These are the activations of a small neural network, seen along a few directions. Each row is one input.
In each table, some parts of the input vary, and every possible input appears once, in random order.
A made-up example of a description, with smaller parts first: one of 4 places along a line, together with either a single point or one of 9 places around a ring or (one of 2 separate values, together with one of 5 places around a ring).
Shared parts are said once, and a part with two or three values counts as separate values.
In the rows, zero is written as 128.

Other details of the inputs shift rows strongly along two fixed directions, in all tables alike. That doesn't count.

A family of inputs:
R1: [143 141 150 127 127 98 186 119 92 130 176 134 127 123]
R2: [136 183 146 137 121 134 128 61 85 146 154 150 132 141]
R3: [119 172 143 119 140 135 117 62 74 170 161 121 125 129]
R4: [105 84 176 85 102 90 193 142 114 144 123 123 155 90]
R5: [135 180 149 133 129 132 133 58 82 150 163 149 139 137]
R6: [130 92 121 116 115 127 125 202 168 96 108 137 130 119]
R7: [116 134 154 90 109 112 167 134 88 159 154 133 130 128]
R8: [124 161 100 155 151 167 47 69 148 128 129 118 131 125]
R9: [127 132 177 111 102 98 185 94 97 126 135 139 160 101]
R10: [131 123 156 77 96 104 176 191 114 118 146 161 130 105]
R11: [136 196 146 113 120 140 100 74 87 152 165 148 130 114]
R12: [127 179 147 130 154 127 117 69 65 170 177 106 111 135]
R13: [112 122 103 153 145 159 69 142 149 128 72 112 115 161]
R14: [115 71 101 119 126 137 130 189 180 118 76 111 125 146]
R15: [137 90 138 112 97 100 193 203 139 103 113 154 132 139]
R16: [132 171 148 114 133 119 126 91 88 141 183 138 123 101]
R17: [133 166 155 113 102 111 171 122 88 136 142 166 139 139]
R18: [114 42 93 122 127 137 138 195 193 118 78 110 125 135]
R19: [117 166 147 121 143 133 122 69 70 169 171 118 122 130]
R20: [147 157 108 184 164 142 89 62 124 127 143 107 120 147]
R21: [138 150 92 172 175 156 52 83 149 114 138 95 112 122]
R22: [113 121 102 147 139 164 69 137 152 131 78 110 119 164]
R23: [122 55 96 141 151 126 139 173 178 119 114 83 116 129]
R24: [114 121 91 155 162 174 68 87 156 144 102 99 129 147]
R25: [138 176 149 123 112 126 143 84 83 146 147 159 134 140]
R26: [132 65 74 145 134 152 94 190 218 90 75 113 130 117]
R27: [111 151 107 155 146 172 50 90 137 150 95 115 120 161]
R28: [131 100 146 98 102 99 167 227 139 101 116 154 117 112]
R29: [136 113 147 119 98 94 187 199 124 108 109 157 123 144]
R30: [132 137 81 189 142 170 48 103 173 104 67 119 127 174]
R31: [143 119 149 112 110 95 202 139 110 126 160 144 133 120]
R32: [132 73 76 150 148 146 90 153 208 93 102 100 122 111]
R33: [140 110 144 96 122 85 186 176 115 117 175 133 117 90]
R34: [116 135 127 145 133 139 69 66 153 121 102 114 154 89]
R35: [131 129 158 83 96 96 167 204 109 113 135 161 126 114]
R36: [143 90 109 144 135 112 167 149 157 103 127 116 126 129]
Each input here is: one of 3 separate values, together with either a single point or one of 11 places along a line.
- The inputs of R26 and R25 match in every part but the choice among 3 separate values. If R21 is changed in the same way as R26 into R25, which row does it become? => R20
- Change only the choice among 3 separate values in R2. List by row number the other rows that result. => R7, R11
- Start at R13 and move only the place on the line of 11, one step at a time. The first step leads to R22. Which rows follow, in order? => R27, R14, R18, R7, R24, R3, R19, R23, R12

A family of inputs:
R37: [113 40 136 89 111 87 198 209 156 120 119 105 134 109]
R38: [128 88 155 81 72 102 195 212 142 106 98 163 148 115]
R39: [108 94 133 111 127 119 143 148 135 137 124 106 127 112]
R40: [117 124 114 140 144 144 88 100 142 139 122 105 131 125]
R41: [131 136 147 101 104 108 185 172 96 131 149 158 125 142]
R42: [133 173 117 146 139 147 80 94 122 144 132 133 120 142]
R43: [134 88 75 172 145 154 92 164 194 93 83 124 121 161]
R44: [144 146 156 102 110 101 167 156 92 131 163 158 119 125]
R45: [128 172 147 113 129 134 121 92 89 154 164 134 133 117]
R46: [130 60 79 162 154 146 107 139 209 102 82 87 133 132]
R47: [137 164 94 173 158 158 51 83 142 113 114 120 114 133]
R48: [113 153 172 87 112 113 164 139 65 159 148 139 121 142]
R49: [125 63 145 98 120 100 206 189 149 122 131 115 141 108]
R50: [136 122 152 86 105 101 187 182 103 129 161 150 126 111]
R51: [126 73 75 164 144 153 90 143 206 99 98 95 123 124]
R52: [125 145 117 130 127 139 121 129 117 137 120 136 125 155]
R53: [133 167 166 93 110 119 169 136 72 149 158 150 123 137]
R54: [142 86 79 170 144 152 87 162 198 91 83 116 111 154]
R55: [108 136 130 125 128 139 115 130 111 148 111 122 123 161]
R56: [137 107 129 125 129 115 146 148 147 108 143 128 125 110]
R57: [142 198 175 109 118 105 156 99 51 142 196 156 133 106]
R58: [123 193 105 164 156 175 30 12 107 154 138 108 130 135]
R59: [132 93 101 156 149 136 119 120 180 112 113 109 135 130]
R60: [136 132 167 102 109 105 198 111 90 148 163 133 134 118]
R61: [107 183 179 80 118 111 147 95 41 173 170 140 123 115]
R62: [112 102 103 151 155 157 70 116 166 137 99 94 129 132]
R63: [130 73 74 157 143 154 87 173 205 109 75 105 117 142]
R64: [104 155 159 101 95 131 118 113 99 144 95 152 148 129]
R65: [120 188 176 82 114 120 143 99 43 168 177 150 123 123]
R66: [116 86 101 165 152 148 97 93 167 140 88 90 133 136]
R67: [110 159 114 148 148 164 54 83 120 157 106 110 117 153]
R68: [128 91 95 141 141 141 113 128 170 114 111 101 135 123]
R69: [126 111 112 129 130 130 126 150 156 117 126 124 118 120]
R70: [141 76 132 104 118 85 196 220 152 87 131 137 118 102]
R71: [120 55 137 93 116 100 195 221 152 119 128 121 132 102]
R72: [113 154 159 114 136 123 134 72 84 162 148 117 139 128]
R73: [139 68 131 102 107 101 203 236 159 105 122 139 122 134]
R74: [143 188 134 149 131 131 108 99 88 130 139 148 124 155]
R75: [149 145 169 108 115 86 200 131 86 123 176 142 140 107]
R76: [123 68 94 144 136 146 115 186 188 112 78 105 117 151]
R77: [129 58 125 90 112 102 189 230 156 108 121 130 118 110]
R78: [142 165 128 147 131 131 112 118 111 118 132 139 115 144]
R79: [140 175 137 132 134 142 97 91 95 132 155 143 120 130]
R80: [132 113 89 182 162 155 78 85 182 104 111 107 133 135]
R81: [115 154 92 162 150 170 56 83 132 142 94 116 123 170]
R82: [115 78 93 140 144 149 102 161 188 116 90 100 120 124]
R83: [141 207 187 118 117 105 167 39 33 162 201 160 135 122]
R84: [139 137 111 161 145 129 103 97 146 108 131 114 129 121]
R85: [136 152 159 98 113 98 179 115 82 141 176 141 138 109]
R86: [138 135 103 168 118 145 71 118 174 92 65 143 142 137]
R87: [139 71 135 108 119 93 187 212 160 101 141 138 127 102]
R88: [106 196 116 155 159 185 14 25 98 166 122 108 119 151]
R89: [131 190 105 183 158 162 43 31 117 126 140 115 124 125]
R90: [114 117 119 134 108 146 92 132 159 121 67 141 146 135]
R91: [116 198 182 108 117 109 168 40 23 184 185 146 137 119]
R92: [137 115 123 122 132 120 138 154 146 107 133 133 119 118]
R93: [145 113 156 99 110 85 193 153 109 119 170 143 133 105]
R94: [127 188 144 104 131 130 117 77 70 156 159 140 124 119]
R95: [125 115 94 155 116 155 77 130 192 102 58 140 145 138]
R96: [143 170 156 111 113 99 160 144 80 129 164 155 118 123]
R97: [127 161 102 182 154 161 72 24 133 142 124 114 128 144]
R98: [142 116 84 200 159 148 83 77 176 104 99 102 130 134]
R99: [128 138 110 149 145 146 90 106 150 128 131 119 129 126]
R100: [123 62 134 90 109 95 194 236 152 121 116 130 120 122]
R101: [136 94 152 97 77 100 186 205 152 91 99 170 143 116]
R102: [121 179 177 87 116 106 160 78 48 165 180 136 138 113]
- The inputs of R56 and R51 match in every part but one. If R44 is changed in the same way as R56 into R51, which row does it become? => R42
- What do these inputs look like to the network? => one of 6 places along a line, together with either a single point or one of 10 places along a line
- Start at R52 and move only the place on the line of 10, one step at a time. The first step leads to R53. Which rows follow, in order? => R63, R77, R94, R45, R58, R68, R46, R60
- List by row number the other rows that have the place on the line of 6 in common with R96. => R47, R57, R70, R74, R75, R78, R84, R86, R89, R98
- Start at R66 and move only the place on the line of 10, one step at a time. The first step leads to R72. Which rows follow, in order? => R37, R39, R62, R61, R88, R67, R48, R55

A family of inputs:
R103: [125 152 136 122 127 128 140 64 107 161 132 125 144 120]
R104: [117 111 108 163 147 163 101 74 163 138 101 108 145 128]
R105: [133 176 143 106 114 125 152 125 73 140 162 165 103 147]
R106: [117 149 119 152 135 154 96 35 119 158 122 121 129 125]
R107: [126 184 123 142 121 175 62 59 124 132 102 138 140 159]
R108: [121 112 93 152 154 155 82 85 162 138 128 98 112 104]
R109: [117 51 114 127 123 116 151 158 170 113 94 122 131 123]
R110: [118 136 112 142 128 167 92 114 154 119 87 146 140 150]
R111: [114 86 102 148 133 132 107 150 183 111 50 106 134 136]
R112: [140 154 126 149 147 147 119 65 110 149 159 100 122 140]
R113: [122 124 131 143 121 146 105 131 145 133 93 146 143 144]
R114: [137 127 137 133 130 126 143 166 120 133 136 144 121 149]
R115: [171 145 107 170 136 109 124 107 163 77 130 144 136 108]
R116: [127 122 90 145 161 150 84 87 166 140 123 91 126 108]
R117: [125 74 80 142 164 138 84 140 195 112 99 91 128 117]
R118: [128 63 82 161 159 135 114 145 179 110 108 100 106 145]
R119: [124 159 114 167 175 158 75 54 112 143 145 112 125 156]
R120: [175 138 139 152 115 100 156 127 147 71 153 146 140 104]
R121: [110 156 115 154 139 152 69 39 115 144 118 116 151 145]
R122: [141 179 120 144 140 137 94 101 102 153 133 138 117 159]
R123: [133 123 144 125 102 132 122 141 138 130 102 139 142 142]
R124: [130 158 153 110 120 105 189 104 68 160 193 126 128 125]
R125: [122 139 102 120 123 151 92 144 144 115 123 131 129 126]
R126: [167 91 122 160 126 98 174 175 184 56 132 150 140 98]
R127: [121 168 176 96 117 113 131 120 74 140 156 124 126 107]
R128: [132 185 150 96 104 117 168 136 60 140 174 160 124 148]
R129: [109 115 148 121 109 113 144 137 116 129 97 136 123 123]
R130: [111 166 163 114 136 126 116 115 83 142 146 131 127 108]
R131: [104 84 103 155 123 136 104 152 181 106 59 103 140 138]
R132: [135 170 123 151 134 141 91 98 99 151 138 144 103 156]
R133: [123 123 155 111 117 94 182 167 86 132 142 136 101 128]
R134: [134 72 79 154 165 130 117 148 182 112 102 93 119 148]
R135: [126 130 142 100 105 111 139 176 115 134 147 142 132 113]
R136: [127 184 163 78 94 114 168 118 72 148 138 175 140 134]
R137: [135 133 142 93 115 107 142 174 118 140 138 145 126 111]
R138: [136 86 121 122 108 104 174 220 146 116 126 133 123 144]
R139: [123 107 145 98 119 99 172 131 116 137 125 135 147 123]
R140: [120 87 89 142 117 155 104 154 190 102 64 139 122 144]
R141: [123 154 170 92 129 115 171 104 77 161 193 134 134 89]
R142: [133 93 98 103 126 131 131 199 177 103 101 131 122 117]
R143: [121 122 135 143 145 127 136 150 119 124 119 118 117 141]
R144: [134 133 118 130 135 146 136 156 129 117 128 145 119 153]
R145: [132 180 130 115 126 160 77 98 111 129 141 135 126 130]
R146: [141 71 123 107 129 92 221 189 145 130 145 112 119 117]
R147: [131 83 123 115 105 111 155 193 168 122 81 142 139 134]
R148: [133 108 142 111 123 100 204 142 104 145 171 127 106 117]
R149: [124 93 76 140 138 162 74 161 194 99 88 125 106 126]
R150: [127 132 113 147 149 125 115 134 130 127 104 108 112 146]
R151: [131 124 137 138 133 124 133 146 121 119 120 105 116 145]
R152: [123 162 155 119 100 125 123 103 89 155 125 166 127 136]
R153: [129 160 109 173 170 166 90 46 120 153 148 105 122 144]
R154: [138 147 87 144 146 154 95 127 146 120 106 129 113 163]
R155: [165 141 136 145 106 86 175 139 131 76 163 156 144 98]
R156: [132 61 150 98 99 103 214 173 152 123 124 116 146 107]
R157: [121 81 128 123 118 97 181 211 137 108 117 112 119 134]
R158: [127 104 169 91 104 100 185 136 104 131 141 132 150 122]
R159: [106 125 129 156 137 149 92 108 143 125 78 119 139 138]
R160: [123 162 102 165 161 151 72 55 109 142 146 104 128 158]
R161: [123 177 139 108 131 152 101 114 101 134 148 153 128 122]
R162: [121 59 136 99 138 106 170 194 155 112 141 119 134 99]
R163: [114 122 162 91 113 95 162 168 94 132 143 136 109 94]
R164: [117 156 163 84 120 100 154 112 66 149 191 134 139 103]
R165: [119 149 166 84 124 99 154 108 67 153 188 143 119 98]
R166: [128 126 143 113 125 128 123 167 128 133 136 145 129 115]
R167: [130 81 140 92 102 97 169 222 141 122 132 149 112 102]
R168: [118 58 152 98 115 98 202 184 141 117 121 136 150 116]
R169: [146 171 152 126 119 128 125 120 84 146 155 140 121 154]
R170: [117 150 155 109 105 116 170 83 85 159 156 132 151 115]
R171: [120 154 130 120 133 133 120 82 106 153 169 110 135 101]
R172: [116 97 81 148 117 161 91 151 196 99 64 126 141 153]
R173: [137 69 87 164 161 146 101 138 187 103 105 83 122 153]
R174: [121 87 96 154 113 143 96 162 189 114 68 125 144 148]
R175: [166 178 153 144 111 91 160 92 95 96 178 174 125 96]
R176: [115 129 125 157 130 152 76 96 150 121 74 104 137 144]
R177: [134 180 125 146 138 164 37 78 122 144 130 122 127 135]
R178: [107 176 124 144 141 146 58 81 105 139 127 108 127 121]
R179: [117 175 133 126 145 132 81 92 101 144 124 116 121 115]
R180: [145 139 149 94 105 117 182 175 100 119 153 148 119 146]
R181: [131 151 143 117 134 137 120 78 110 150 168 105 131 102]
R182: [129 105 142 104 133 117 134 137 129 124 152 109 133 109]
- What do these inputs look like to the network? => one of 5 separate values, together with either a single point or (one of 3 separate values, together with one of 5 places along a line)
- The inputs of R136 and R107 match in every part but the choice among 5 separate values. If R115 is changed in the same way as R136 into R107, which row does it become? => R120
- The inputs of R151 and R143 match in every part but the choice among 5 separate values. If R158 is changed in the same way as R151 into R143, which row does it become? => R168
- Change only the choice among 3 separate values in R163. List by row number the other rows that result. => R129, R133
- Change only the choice among 5 separate values in R112. List by row number the other rows that result. => R124, R146, R148, R153
- Change only the choice among 3 separate values in R143. List by row number the other rows that result. => R130, R159
